A small network was trained on made-up records. Each row is its average activation on records with the value named, seen along a few directions.
Values that are neighbours, or in one group, have similar rows; names and order tell nothing.
(in the rows, 500 means zero)
Strong random noise was added to every row along 8 fixed directions; ignore it. To show where, here is one row again and again, with new noise each time:
[506 490 446 517 455 580 528 638 518 531 332 426 497 488 466 420 471 412
 372 442 512 559 545]
[421 463 598 493 710 479 400 406 535 567 303 626 502 420 664 653 319 440
 211 519 586 333 588]
[419 372 671 605 659 475 431 493 296 597 543 594 358 370 474 588 348 475
 528 647 674 580 327]
[542 363 523 595 470 581 598 735 368 473 324 418 491 553 437 501 522 467
 587 545 599 648 432]
[423 477 421 551 485 400 534 474 450 735 558 627 370 435 499 460 492 418
 404 563 579 543 471]
[515 579 429 501 552 405 573 543 565 558 448 592 625 572 579 479 550 483
 472 542 558 378 557]
[501 532 714 443 711 537 478 307 398 225 552 389 555 501 460 671 367 626
 680 609 532 381 491]
[544 790 566 429 623 516 393 450 593 344 655 381 690 454 410 333 418 534
 595 474 480 375 468]
[525 513 371 542 380 467 682 443 475 527 521 519 476 638 505 510 618 493
 527 463 433 516 624]
[533 430 363 479 458 362 563 401 532 608 297 450 512 603 579 601 663 474
 490 577 658 414 528]


U, 16 values:
u3: [588 218 410 493 333 574 724 776 428 410  76 379 590 697 591 631 721 590
 600 492 488 618 571]
u5: [484 370 411 465 436 487 705 546 394 563 497 491 383 562 469 530 654 522
 586 663 557 565 457]
u9: [497 436 428 502 365 350 546 386 492 582 640 632 448 591 556 577 631 524
 563 530 465 512 565]
u14: [375 401 522 337 574 414 498 466 576 626 443 644 462 356 586 592 375 509
 298 589 484 427 590]
u10: [434 385 648 530 598 635 500 666 343 446 484 500 464 398 437 506 366 564
 532 574 472 663 389]
u15: [470 617 484 406 556 470 408 477 594 399 623 526 531 404 435 459 401 524
 465 515 512 383 508]
u7: [400 374 459 368 548 548 539 648 520 604 260 434 401 373 456 500 437 397
 307 661 617 506 471]
u11: [441 517 523 463 560 628 433 684 590 532 248 495 529 448 595 411 418 420
 221 426 496 444 567]
u12: [590 410 431 450 377 343 573 443 540 469 421 438 600 690 577 658 750 616
 705 577 576 458 534]
u1: [429 337 389 464 347 617 610 750 490 504 350 508 341 417 431 487 427 360
 332 523 436 644 574]
u16: [473 419 573 416 550 496 444 402 513 444 613 513 404 438 459 557 394 533
 556 590 495 539 442]
u8: [503 533 477 531 597 537 431 566 614 586 386 574 598 491 623 465 505 535
 382 414 475 440 533]
u2: [575 402 433 652 440 536 678 727 471 582 359 609 520 665 586 530 618 433
 491 458 510 579 530]
u13: [493 580 392 448 480 489 472 667 663 553 491 568 551 367 468 345 436 404
 363 498 485 441 531]
u6: [649 365 411 553 209 565 397 351 520 452 256 104 481 664 506 574 810 544
 637 282 510 661 428]
u4: [496 548 525 518 453 460 498 567 430 428 752 554 444 503 365 442 483 546
 702 541 479 522 378]
The values of U form a line.
Question: List every value one step from u2, in the order listed.
Answer: u7
Question: List every value one step from u6, in the order listed.
Answer: u3, u10
Question: List every value one step from u12, in the order listed.
Answer: u9, u14
Question: List every value one step from u11, in the order listed.
Answer: u5, u8
